A small network was shown many inputs. Here are its activations along a few directions, one row for each input.
In each table, some parts of the input vary, and every possible input appears once, in random order.
A made-up example of a description, with smaller parts first: ring(5) and (point or line(11) or (values(2) and line(6))).
Shared parts are said once, and a part with two or three values counts as separate values.
(in the rows, 128 means zero)

A family of inputs:
R1: [148  96 123 130 158 126 149 113 138 109 132 143 135 149 126 121 144 136
 139 125]
R2: [101 171 113 127  76 114 126 161 123 172 128 112 142 127 150 128  75 119
 114 134]
R3: [ 97 116 135 135 165 150 130 152 131  94 121 115 100 116 101 126 127 127
  98 102]
R4: [103 145 147 129 122 140 117 150 110 118 127 122 102 108 116 137 132 139
 102 124]
R5: [165  87 129 129 168 132 136  93 139 102 130 143 131 141 122 126 174 134
 153 131]
R6: [154 165 124 115  59  98 113 107 116 185 135 143 163 135 164 129 113 125
 159 164]
R7: [145 100 154 130 174 150 113 104 126  83 129 133 101 108 100 137 179 135
 133 121]
R8: [111 120 127 135 146 140 131 146 130 107 121 126 116 126 117 125 118 130
 110 112]
R9: [112 101 152 137 187 162 118 132 128  74 124 119  87 102  85 135 161 132
 106 106]
R10: [137 123 173 125 151 150 100 107 106  93 134 130  86  90 101 149 192 144
 125 132]
R11: [ 90 141 155 130 142 151 117 156 111 104 127 111  85  97 101 138 141 136
  89 113]
R12: [ 93 129 146 131 152 149 125 154 121  99 123 113  91 106 102 133 137 133
  93 108]
R13: [104 126 171 132 163 163 106 135 109  84 129 115  72  83  86 147 175 141
  98 116]
R14: [161 141 104 120  83  99 127 104 136 175 129 146 176 153 163 116 101 117
 167 152]
R15: [152 129 160 121 126 137 101 102 108 119 135 136 106 101 122 146 181 140
 140 142]
R16: [123 190  88 119  27  82 132 144 126 226 134 121 185 150 184 122  45 105
 142 156]
R17: [143 114 134 126 139 130 127 119 125 116 132 138 126 128 126 128 138 133
 134 124]
R18: [157 153 114 116  69  97 121 106 126 179 131 144 168 144 165 123 110 122
 163 158]
R19: [138 126 144 122 126 129 121 121 115 120 133 136 117 118 128 135 147 138
 130 130]
R20: [108 146  93 132 100 114 139 157 143 161 122 115 156 146 151 115  62 110
 122 122]
R21: [135 150  59 128  70  80 169 134 158 208 128 128 207 189 183 104  40 102
 156 142]
R22: [140 112 164 126 161 148 108 106 116  87 130 131  92  99 103 144 188 141
 128 127]
R23: [150  81 143 133 192 146 135  98 138  77 129 138 111 130 100 129 185 137
 137 122]
R24: [126 179  78 120  37  80 141 143 136 219 130 122 191 159 185 117  42 102
 146 150]
R25: [116 101 116 139 164 135 151 140 142 101 121 130 127 147 116 117 125 133
 115 112]
R26: [166 125  94 123 102  95 149  97 147 168 128 150 185 174 163 109 108 121
 172 151]
R27: [114 128  82 136 118 109 161 151 154 154 122 120 166 167 151 107  69 114
 127 121]
R28: [135 138 154 121 115 130 113 123 105 126 138 135 111 109 126 140 150 142
 126 135]
R29: [131 167  68 124  51  82 146 141 146 215 128 124 199 168 183 110  33  97
 150 144]
R30: [160 105 140 126 150 137 114  99 127 109 129 139 121 120 122 134 168 132
 149 131]
R31: [102  97 125 139 183 146 151 146 143  87 122 119 110 137 100 118 133 130
 102 102]
R32: [106 133 138 131 132 138 125 148 120 112 123 123 108 117 118 132 128 136
 106 118]
R33: [155 118 150 122 136 135 109 101 117 114 131 137 112 110 124 141 177 137
 144 136]
R34: [107 114 162 133 173 161 113 134 118  78 125 116  78  92  87 142 171 138
 102 111]
R35: [117  83 141 141 205 158 140 126 140  66 124 123  97 123  85 127 167 135
 111 106]
R36: [103 159 104 128  86 112 133 159 133 166 124 113 147 136 152 122  71 115
 118 128]
Q: Changing only one part turns R26 into R14. The same change can be made to R21. Which row results?
A: R29
Q: What is each input in this table made of?
A: line(4) and (values(3) or ring(6))
Q: List by row number the other rows that have the line(4) part in common with R18.
A: R12, R19, R22, R24, R32, R33, R34, R36
Q: Which other rows does R11 become when the line(4) part takes its other values? List them by row number.
A: R3, R12, R31
Q: A walk changes only the ring(6) part. It starts at R15 and steps to R10. List the rest of the walk in order.
A: R13, R11, R4, R28

A family of inputs:
R37: [125 127 176 121 139 153  97 136  93  88 131 138  77  86 106 145 167 151
 107 116]
R38: [104 150 107 134 105 124 136 163 130 163 137 100 137 127 141 132  82 114
 111 124]
R39: [121 121 116 128 132 124 151 137 132 133 123 142 143 158 129 106 116 135
 123 128]
R40: [ 93 135 110 129 125 116 161 164 134 132 130 112 129 142 134 122  84 122
 101 107]
R41: [155  85 185 127 199 158 120  81 113  59 140 138  75 100  82 151 251 158
 133 134]
R42: [ 84 172 112 131  82 117 131 163 128 163 115 110 137 132 142 124  84 122
 105 134]
R43: [151 120 114 132 117 114 138 115 130 134 129 150 155 152 144 125 117 136
 146 137]
R44: [164 138 102 118  92 107 122  99 137 178 130 130 164 138 157 129 115 103
 168 143]
R45: [170 119 110 121 108 107 127 109 138 146 129 142 159 146 165 121 122 126
 164 140]
R46: [146 157 115 120  81 102 118 102 136 177 131 138 172 141 149 118  98 111
 160 159]
R47: [ 95  85 159 146 227 187 107 140 137  36 113 107  63  85  59 135 173 128
  90  87]
Q: What is each input in this table made of?
A: values(3) or line(8)
Q: Which of the alternatives is R44?
A: line(8)

A family of inputs:
R48: [ 82 172 130 128  89 129 117 173 113 152 126 104 115 106 132 135  85 121
  94 122]
R49: [ 79 124 150 137 166 160 126 167 119  84 123 106  78 100  91 136 136 136
  79  99]
R50: [ 92 142  70 138 105 106 168 174 156 167 119 112 171 171 154 102  34 106
 112 114]
R51: [181 117  84 123  99  88 152  90 153 174 131 154 197 182 173 108 103 116
 184 152]
R52: [ 86 162  96 132  89 113 144 173 136 169 123 107 149 143 147 117  53 111
 105 121]
R53: [ 79 155 149 131 122 147 112 169 109 117 125 106  89  94 108 140 117 132
  84 113]
R54: [171 148 143 113  84 112 101  89 110 159 138 145 141 117 150 140 154 131
 165 160]
R55: [ 82  88 132 147 212 165 148 163 144  58 116 108  87 123  80 122 136 131
  82  84]
R56: [175 137 109 117  84  95 129  90 133 176 135 149 175 153 166 123 122 121
 176 160]
R57: [168 130 163 116 117 130  97  86 106 124 137 147 115 104 127 145 186 142
 155 151]
R58: [172  62 146 132 208 148 133  79 141  65 129 150 113 133  98 127 205 141
 153 122]
R59: [168 100 164 122 161 142 110  83 116  91 135 148 105 110 110 141 206 146
 150 138]
Q: What is each input in this table made of?
A: values(2) and line(6)

A family of inputs:
R60: [119  97 151 135 186 156 130 128 127  75 126 122  90 113  94 136 176 141
 110 111]
R61: [141 154 103 120  69  97 133 131 127 179 129 140 168 151 169 118  83 123
 146 144]
R62: [ 99  89 166 139 212 176 124 146 121  45 124 115  60  94  71 140 182 145
  86  92]
R63: [101 103 180 134 193 174 111 143 107  49 127 122  56  84  73 144 186 152
  86 100]
R64: [143 166 111 117  59 101 114 125 122 187 130 131 161 132 168 128  90 115
 150 150]
R65: [121  88 143 139 197 158 131 124 138  68 121 126  97 120  90 128 170 136
 114 108]
R66: [145 106 133 128 153 130 137 108 133 113 132 134 125 134 120 129 160 132
 139 130]
R67: [156 133 125 121 102 112 126 108 123 149 133 146 150 140 148 126 130 133
 152 146]
R68: [157 110 104 129 132 114 141 106 147 140 128 141 163 156 143 115 117 120
 157 135]
R69: [141 131  82 128  98  99 148 128 151 169 123 134 181 168 164 108  70 109
 151 133]
R70: [101  80 159 142 224 178 126 142 131  38 119 118  67 102  67 132 176 140
  90  88]
R71: [149 133 155 120 124 133 105  99 113 125 134 134 113 105 121 143 172 134
 142 143]
R72: [104 116 189 131 182 177  93 137 102  57 129 114  49  65  72 154 193 145
  90 105]
R73: [159 145 132 119  91 115 108 102 118 158 134 138 143 121 147 137 137 125
 156 151]
R74: [124 123 173 127 156 157  98 119 108  87 130 122  78  83  95 150 188 142
 114 125]
R75: [102 160  67 133  75  93 159 162 154 194 121 114 187 172 167 104  26 100
 127 130]
R76: [101 183  88 125  46  92 143 164 129 204 126 119 174 155 172 115  39 113
 122 141]
R77: [140 141  90 125  87  97 147 132 141 175 129 131 174 161 168 115  76 114
 147 136]
R78: [121 111 165 130 167 154 116 125 113  78 128 130  84 103  96 140 181 149
 110 120]
R79: [104 195  97 121  35  96 124 159 124 213 128 111 167 136 171 123  46 106
 126 147]
R80: [100 169  74 129  64  92 158 166 144 201 127 111 180 164 171 112  32 104
 123 133]
R81: [155 120 111 126 120 112 140 110 137 146 134 138 155 149 147 123 123 124
 153 138]
R82: [146  97 126 131 165 133 138 104 143 106 126 137 133 141 116 121 153 128
 143 127]
R83: [146 121 148 122 135 129 124 106 118 116 133 142 120 124 122 132 165 141
 138 138]
Q: What is each input in this table made of?
A: line(4) and line(6)
Q: Changing only the line(4) part turns R83 into R71. The same change can be made to R63. Which row results?
A: R72
Q: Which other rows does R65 become when the line(4) part takes its other values? List them by row number.
A: R60, R74, R78
Q: Which other rows does R69 become when the line(6) part takes its other values? List them by row number.
A: R65, R68, R70, R75, R82
Q: A walk changes only the line(4) part. It starts at R69 and steps to R77. List the rest of the walk in order.
A: R61, R64

A family of inputs:
R84: [197 124 111 119 101  99 114  66 142 165 142 147 179 139 156 130 121 105
 195 156]
R85: [163 148 139 121 101 132  87  89 119 164 133 117 128  96 137 150 171 115
 163 157]
R86: [ 94 126  68 148 140 116 161 160 179 150 120  94 171 164 138 104  46  92
 119 115]
R87: [ 84 152 115 136 122 149 108 171 131 141 118  82 104  89 118 143  87  97
  98  99]
R88: [103 202 121 116  15  91 121 169  97 194 123 141 155 142 182 122  64 146
 114 155]
R89: [102 193 128 125  56 116  87 141 121 176 120 107 138  99 146 137  83 108
 125 150]
R90: [ 90  88 121 143 208 159 152 161 156  77 119 109 108 136  90 106 115 122
  95  87]
R91: [ 95 133  62 139  99  93 196 187 154 171 124 130 187 205 172  87  26 129
 108 121]
R92: [ 79  70 142 153 231 169 170 167 138  40 125 120  84 137  69 120 151 154
  73  87]
R93: [157  88  88 138 170 132 137  94 169 123 112 128 158 155 123 115 132  98
 161 121]
R94: [107 172 142 130  93 150  70 138 114 150 116 108 111  75 117 145 113 109
 121 132]
R95: [ 78 174 102 131  86 116 127 174 138 167 123  82 132 112 145 136  56  97
 103 115]
R96: [ 91 142 202 130 151 169  96 146  79  65 131 135  51  73  75 154 185 169
  76 119]
R97: [145 116 199 121 157 150 113  98  85  78 145 143  68  93  96 159 245 176
 120 146]
R98: [137  54 146 139 224 150 164 105 139  37 119 152  98 151  88 123 209 163
 122 111]
R99: [185  68 177 127 187 147 117  79 111  49 138 165  91 114 108 146 236 172
 150 133]
R100: [156 170 131 114  68 101 109  88 122 193 145 123 156 118 152 142 135 111
 167 172]
R101: [197 131 104 111  60  75 149  93 117 186 147 182 196 180 191 113 101 142
 184 161]
R102: [155 129 177 111 133 139  95  92 101 117 141 134  94  91 113 144 208 141
 140 148]
R103: [ 68 123 175 136 180 168 134 178  96  56 134 109  44  87  77 152 158 157
  52  85]
R104: [ 75 134 154 126 154 157 117 175 113  94 126  99  70  85  93 138 123 123
  75  89]
R105: [150 118  72 123  96  78 196 121 147 173 126 169 202 217 173  90  75 133
 156 140]
R106: [204 101 120 125 134 129  91  66 139 136 132 142 151 118 140 138 157 107
 189 142]
R107: [ 99 153 180 120 125 158  78 141  95 103 125 126  76  71  91 139 149 133
  97 122]
R108: [100 103  81 152 176 149 141 157 171 124 115  94 143 142 110 112  76  91
 113  99]
R109: [196  86 156 117 165 138 100  74 129  86 131 155 116 113 128 132 199 140
 172 135]
R110: [150 111  79 132 137 102 160  94 172 153 122 133 186 175 139 106  96  97
 166 135]
R111: [147  71 125 130 201 140 146 100 157  75 112 141 123 150 108 109 173 131
 143 111]
R112: [157 180 126 104  26  77 143 116  98 212 149 158 172 161 186 126 115 147
 156 177]
R113: [ 79 181  95 122  45  92 161 201 112 187 128 118 149 154 178 120  35 132
  91 121]
Q: What is each input in this table made of?
A: line(5) and ring(6)
Q: Changing only the line(5) part turns R86 into R92. The same change can be made to R89. Which row results?
A: R96
Q: Which other rows does R111 become when the ring(6) part takes its other values? List them by row number.
A: R90, R102, R104, R107, R109
Q: A walk changes only the line(5) part. It starts at R98 and steps to R111. List the rest of the walk in order.
A: R93, R110, R105
Q: A walk changes only the line(5) part. It starts at R103 and steps to R104. List the rest of the walk in order.
A: R87, R95, R113
